Each row below holds a small network's activations on one input, seen along a few directions.
In each table, some parts of the input vary, and every possible input appears once, in random order.
Descriptions start from the smaller parts, as in this example, which fits no table here: one of 4 places along a line, together with either a single point or one of 11 places along a line or (one of 3 separate values, together with one of 8 places around a ring).
Shared parts are said once, and a part with two or three values counts as separate values.

Other details of the inputs shift rows strongly along two fixed directions, in all tables alike. That doesn't count.

A family of inputs:
r1: -23  -15  -13  2  10  22  67  -14  30  -31  10  -66  8
r2: 54  -23  -23  -43  -9  9  -7  -4  -66  -20  4  37  -46
r3: -21  -24  -6  8  0  18  62  -7  24  -32  14  -71  3
r4: -20  51  67  38  3  -26  -57  -18  28  41  5  15  -46
r5: -13  -8  2  13  -9  7  66  9  32  -34  28  -54  24
r6: -16  47  46  54  20  -45  -54  -26  40  49  8  28  -18
r7: -16  1  -4  8  0  10  71  2  38  -34  24  -49  30
r8: 60  -19  -23  -44  -7  25  -7  2  -64  -10  0  34  -50
r9: -12  47  48  61  8  -27  -49  -15  18  86  -16  22  -13
r10: -24  41  28  38  46  -20  -61  -66  30  46  -13  1  -41
r11: -8  -30  -8  11  -9  17  60  -18  21  -17  -1  -77  14
r12: -19  55  40  49  29  -42  -49  -33  45  50  5  33  -12
r13: 22  -31  -34  -76  7  23  -40  11  -52  -18  -4  45  -8
r14: -3  -16  3  22  -25  -5  71  14  36  -13  16  -45  42
r15: -4  -22  4  8  -7  17  48  -14  12  -5  -8  -74  4
r16: 66  -4  -16  -39  -15  13  -3  17  -56  -13  14  51  -28
r17: 7  -5  13  16  -21  9  59  25  28  9  5  -45  29
r18: -13  -1  -19  33  6  -9  67  -4  23  8  6  -29  61
r19: -32  -7  -1  3  -29  17  61  25  14  -31  9  -70  -4
r20: 14  -13  -39  -52  -7  13  -38  35  -52  -50  -18  60  -13
r21: 58  -10  -24  -32  -17  -6  -3  2  -50  -28  24  61  -21
r22: -21  41  42  68  6  -45  -49  -29  23  71  -6  31  -7
r23: 38  -21  -33  -60  0  -4  -31  29  -40  -2  3  71  36
r24: 1  -24  0  5  -7  37  60  -4  16  -1  -11  -87  7
r25: -21  -21  6  7  -12  8  44  40  44  -28  -17  -35  72
r26: -10  -22  -12  14  10  12  46  -25  19  -14  2  -69  11
r27: 51  -26  -31  -38  -8  6  -8  -13  -58  -26  10  44  -43
r28: -38  -12  9  -26  -7  22  22  32  36  -17  9  -42  50
r29: -48  28  55  22  25  -4  -89  -14  35  22  -36  13  -37
r30: -10  -10  -12  38  -4  -12  62  3  18  7  9  -34  55
r31: -49  35  39  29  24  -29  -81  -4  29  78  -19  33  30
r32: 38  -15  -21  -48  -4  8  -31  29  -42  -43  -10  70  9
r33: 5  -15  -45  -75  -4  16  -42  31  -54  -26  2  51  -8
r34: -34  -4  -6  10  -26  10  47  13  20  -32  15  -54  -9
r35: 43  -2  -34  -43  -19  18  -10  23  -66  -19  6  41  -50
r36: 28  3  -56  -40  6  1  -6  -3  -54  -38  17  55  -34
r37: 42  -33  -37  -47  13  16  -38  -1  -53  -29  -35  45  1
r38: -47  23  39  5  35  -5  -96  -32  31  57  -27  -2  -16
r39: -28  -24  -5  22  -9  7  48  35  28  -10  -27  -34  88
r40: 69  -12  -22  -28  -17  -17  1  13  -53  -4  10  62  -1
r41: -49  53  34  41  16  -26  -65  -24  25  24  8  10  -63
r42: -18  43  49  62  6  -42  -49  -22  16  77  -13  25  -9
Description of these inputs: one of 6 places along a line, together with either one of 2 separate values or one of 5 places along a line.
- Changing only the place on the line of 6 turns r38 into r13. The same change can be made to r11. Which row results? => r27
- Change only the place on the line of 5 in r41. List by row number the other rows that result. => r19, r34, r35, r36
- Change only the place on the line of 6 in r3. List by row number the other rows that result. => r5, r6, r26, r30, r41
- Change only the choice among 2 separate values in r20. List by row number the other rows that result. => r33
